These are the activations of a small neural network, seen along a few directions. Each row is one input.
Each table varies a few parts of the input and shows all the possible inputs, shuffled.
Descriptions start from the smaller parts, as in this example, which fits no table here: one of 8 places around a ring, together with either a single point or one of 11 places along a line or (one of 2 separate values, together with one of 6 places along a line).
Shared parts are said once, and a part with two or three values counts as separate values.
In the rows, zero is written as 128.

Other details of the inputs shift rows strongly along two fixed directions, in all tables alike. That doesn't count.
These rows show it; all are for the same input, with only those details redrawn:
[101 130 112 150 118 107 114 109 135 137  94 103 138 129 117 146]
[210 113 159  42 210 182 170 175 137  99 185 195  80  72 189  86]
[216 111 133  41 190 166 120  81 145  85 169 176  70  38 222  31]
[125 125 108 128 127 113  99  75 138 123 105 111 122 100 148 107]
[105 128  97 149 107  97  84  52 139 129  85  91 132 108 137 112]
[138 124 137 110 158 140 152 165 134 128 132 144 120 119 131 143]
[132 124 128 118 148 131 137 140 135 128 123 133 121 116 134 135]

Rows:
row 1: [134 127 116 124 118 106 102  95 149 133 129 127 120 129 142 100]
row 2: [108 129 133 137 129 118 160 185 119 150 128 129 141 160  87 178]
row 3: [112 128 110 141 109 102 117 117 141 145 119 113 134 149 111 139]
row 4: [109 130 116 146 126 111 121 115 129 135  98 107 137 129 112 148]
row 5: [122 124 141 125 152 139 163 180 118 139 126 135 138 136 109 163]
row 6: [124 124 139 120 141 132 162 181 118 146 140 142 133 149 106 156]
row 7: [127 126 130 135 145 145 152 177 126 129 129 138 127 137 110 177]
row 8: [105 131 148 141 127 125 161 188 113 152 124 134 149 158  91 174]
row 9: [141 126 130 112 135 141 143 160 131 121 150 156 111 133 131 140]
row 10: [108 131 113 143 117 106 120 115 129 140 107 114 135 134 109 144]
row 11: [129 137 140 127  99 139 112  96 127 116 152 103 143 142 140  70]
row 12: [124 128 116 127 122 111 103  93 141 128 117 125 120 112 142 107]
row 13: [103 131 137 142 125 117 150 186 133 150 126 135 136 164  93 175]
row 14: [228 108 153  28 214 183 159 138 131  86 191 193  73  48 208  55]
row 15: [133 125 125 116 140 126 135 140 135 132 131 140 119 120 132 130]
row 16: [ 91 145 145 152 101 121 118 113 123 140 120  79 164 148 113 103]
row 17: [111 128 107 143 105  98 116 103 128 144 116 104 140 146 107 136]
row 18: [112 125 110 149 126 109 118 104 121 137  95  94 142 121 111 149]
row 19: [105 130 113 153  91  93  83  47 129 135  94  98 138 114 140  94]
row 20: [125 127 119 129 130 115 105  94 141 124 109 119 123 107 144 112]
row 21: [110 131 107 157  90 109  80  44 119 117  94  99 137 114 140 106]
row 22: [131 128 101 130 104 114  95  68 122 115 123 119 118 113 141 104]
row 23: [118 140 138 132  99 138 104  81 124 110 138  98 143 125 148  66]
row 24: [106 131 103 153 106  94  79  57 144 129  86  97 133 112 142 106]
row 25: [129 129 112 130 107 118  98  90 137 117 128 132 113 122 143 108]
row 26: [127 123 134 129 157 136 157 179 131 140 122 131 130 133 109 172]
row 27: [136 129 111 127 107 117  99  93 145 121 135 134 116 132 143 103]
row 28: [205 109 125  65 176 152 100  60 145  93 149 155  78  44 213  36]
row 29: [109 131  92 150  90 103  78  50 136 119 102 106 125 115 138 108]
row 30: [114 122  97 152 113 102  84  44 124 133  83  82 138 102 134 110]
row 31: [141 123 134 105 147 133 149 164 135 133 145 150 114 129 130 136]
row 32: [108 133 130 147 132 134 155 179 121 132 120 132 138 154  91 188]
row 33: [140 123 132 124 153 131 131 144 141 132 122 135 121 116 136 133]
row 34: [111 131 121 153  87 109 111 103 127 135 123 118 139 152 116 128]
row 35: [117 125  94 151 116  99  83  46 132 131  82  84 131 104 132 115]
row 36: [149 123 132 107 134 145 149 157 122 125 161 154 120 141 125 133]
row 37: [107 131 131 153 133 134 147 182 128 135 118 129 138 154  94 189]
row 38: [106 130 109 146 109 100 113 105 129 143 106 108 134 141 109 139]
row 39: [118 131 140 128 139 126 151 185 138 143 132 148 129 146 113 156]
row 40: [116 129 110 141 112 102 119 114 135 144 119 113 135 150 106 140]
row 41: [105 132 123 156  89 111 110 105 122 131 115 119 137 144 118 130]
row 42: [110 127 134 138 126 119 160 184 122 156 134 128 147 171  86 173]
row 43: [100 131 130 155 111 108 115 107 125 139  95 105 146 130 121 135]
row 44: [ 98 145 162 147 111 147 160 197 115 137 149 112 159 182  93 147]
row 45: [102 130 128 152  99 101 114 107 125 146 107 110 141 143 117 127]
row 46: [128 129 128 126 124 133 149 174 133 134 149 147 125 158 107 160]
row 47: [195 120 140  68 174 167 129 121 143  88 168 182  84  73 196  70]
row 48: [134 125 120 143 114 127  98  70 123 115 112 115 127 104 150 106]
row 49: [103 130 110 146 111 102 117 106 122 140 104 104 142 131 110 142]
row 50: [152 120 152 112 165 151 156 165 116 132 134 142 128 115 130 139]
row 51: [123 131 147 130 127 143 157 181 111 131 142 152 135 148 109 160]
row 52: [149 124 145 120 150 158 150 161 111 120 140 149 125 122 129 146]
row 53: [129 130 142 128 121 135 136 141 121 123 138 146 127 131 131 129]
row 54: [135 129 137 123 119 136 134 139 114 125 142 145 124 137 128 129]
row 55: [140 125 137 115 148 154 152 161 116 118 143 150 124 123 129 144]
row 56: [139 128 152 121 142 151 151 164 120 117 142 153 125 126 134 138]
row 57: [141 126 119 127 102 124 104  84 124 122 136 130 123 130 140  98]
row 58: [139 127 104 125 110 118 104  85 134 120 135 128 116 128 135 109]
row 59: [133 128 106 128 111 120 104  86 129 118 127 128 114 121 137 112]
row 60: [102 135 112 154  99 110 106 113 137 129 110 123 133 140 119 139]
row 61: [110 128 130 150 136 140 157 181 111 138 121 125 144 152  91 190]
row 62: [134 127 132 118 134 122 130 146 142 135 136 145 118 132 135 123]
row 63: [137 136 162 122 152 157 146 145 122 127 142 100 147 122 134  95]
row 64: [141 122 140 104 153 141 158 164 120 132 145 151 124 122 129 133]
row 65: [108 130 149 140 124 123 161 189 114 155 128 134 146 165  90 172]
row 66: [150 125 128 107 135 141 148 157 124 122 161 152 117 138 123 136]
row 67: [215 111 138  42 194 168 130  99 144  89 171 179  73  46 217  41]
row 68: [114 127  98 146  93  87  77  51 147 135 107 100 129 128 134  99]
row 69: [114 125 112 158 107 100  83  46 128 133  84  87 139 104 141 103]
row 70: [128 130 133 128 123 132 145 176 136 132 150 150 124 161 108 157]
row 71: [133 126 149 121 133 131 159 178 121 149 147 143 137 159 106 149]
row 72: [124 140 159 125 132 159 143 149 120 113 148 113 143 135 135 102]
row 73: [150 123 129 118 154 150 147 156 123 119 138 145 115 119 126 152]
row 74: [131 131 127 125 122 130 126 145 137 124 139 150 117 138 132 131]
row 75: [129 128 124 126 136 139 134 140 130 118 129 139 121 123 130 144]
row 76: [127 127 106 131 106 122  98  70 120 117 120 122 124 110 142 103]
row 77: [136 124 100 136 121 124  97  67 120 112 111 109 123  98 142 116]
row 78: [144 126 133 113 149 149 151 159 118 113 143 148 120 119 129 145]
row 79: [110 130 149 143 118 117 159 184 125 157 134 132 147 173  91 166]
row 80: [132 129 122 122 129 133 136 138 118 120 137 141 123 125 124 139]
row 81: [103 133 113 156 107 115 106 108 134 123 103 115 134 133 119 145]
row 82: [108 134 109 148 107 116 117 115 125 128 113 121 131 138 109 150]
row 83: [119 132 136 132 129 136 148 181 131 129 139 152 125 148 110 164]
row 84: [136 124 145 119 146 136 141 140 118 130 125 135 130 117 135 127]
row 85: [122 139 169 123 129 145 165 185 124 142 161 113 157 169 105 120]
row 86: [ 97 144 149 146 102 123 124 125 123 140 127  83 161 154 112 101]
row 87: [129 138 165 118 145 153 145 146 125 123 143 105 145 127 137  92]
row 88: [135 128 112 137 125 126  98  91 139 115 115 125 119 110 148 116]
row 89: [131 138 156 130 138 164 143 147 117 116 147 109 145 132 132 106]
row 90: [125 127 135 126 129 141 157 180 114 133 147 149 129 152 106 161]
Question: What do these inputs look like to the network?
Answer: one of 2 separate values, together with one of 5 places along a line, together with either a single point or one of 8 places along a line
Question: Changing only the place on the line of 5 turns row 29 into row 7. The same change can be made to row 64. Which row results?
Answer: row 30
Question: Changing only the place on the line of 5 turns row 18 into row 14. The same change can be made to row 88. Which row results?
Answer: row 47
Question: Change only the place on the line of 8 in row 58. List by row number the other rows that result.
Answer: row 27, row 34, row 36, row 46, row 57, row 66, row 70
Question: Change only the choice among 2 separate values in row 49. List by row number the other rows that result.
Answer: row 80
Question: A walk changes only the place on the line of 5. It starts at row 73 and steps to row 32. List the rest of the walk in order.
Answer: row 82, row 59, row 58
Question: Change only the place on the line of 5 in row 89. List by row number the other rows that result.
Answer: row 11, row 23, row 44, row 72

Rows:
row 91: [159 123 141 103 167 152 136 147 140 112 142 154 104  95 159 113]
row 92: [ 92 138 145 160 113 142 158 193 105 132 124 128 152 169  84 194]
row 93: [134 124 113 130 139 116  99  73 134 126 100 100 124  91 148 101]
row 94: [175 115 122  88 143 134 128 110 129 118 157 155 100 107 156  98]
row 95: [149 119 117 109 153 137 113  82 126 114 123 121 116  83 164  90]
row 96: [113 143 189 124 124 153 177 202 114 148 170 108 166 179 100 110]
row 97: [ 94 134 143 162 121 133 165 187  94 149 116 114 161 169  71 195]
row 98: [129 132 124 127 119 140 146 177 125 122 157 162 119 159 107 164]
row 99: [157 123 124  99 137 142 148 148 119 120 161 158 111 129 127 132]
row 100: [158 122 118 106 122 132 114 108 137 112 149 159  99 118 154 105]
row 101: [130 129 120 137 120 136 104  81 125 106 117 118 128 102 150 108]
row 102: [129 123 113 139 121 120  99  58 116 119 102  93 132  96 144 102]
row 103: [124 147 198 118 131 169 184 237 123 133 186 137 157 185 111 118]
row 104: [165 121 131  93 148 141 133 140 142 118 157 178  96 113 156 110]
row 105: [ 91 134 101 165  98  90  86  68 148 132  78  94 137 125 124 132]
row 106: [148 124 121 103 139 123 116 114 145 122 137 156 101 105 159 103]
row 107: [ 91 130  99 161 110  83  95  73 138 147  73  80 147 128 111 139]
row 108: [154 118 132  93 162 127 148 151 135 137 143 157 113 112 139 120]
row 109: [ 75 130 100 180  86  75 111 115 129 168  80  93 159 170  74 182]
row 110: [ 93 134 107 165 106 115 100  95 132 124  88  96 140 125 121 144]
Question: Changing only one part turns row 105 into row 107. The same change can be made to row 98. Which row results?
Answer: row 99
Question: What do these inputs look like to the network?
Answer: one of 2 separate values, together with either a single point or one of 9 places along a line
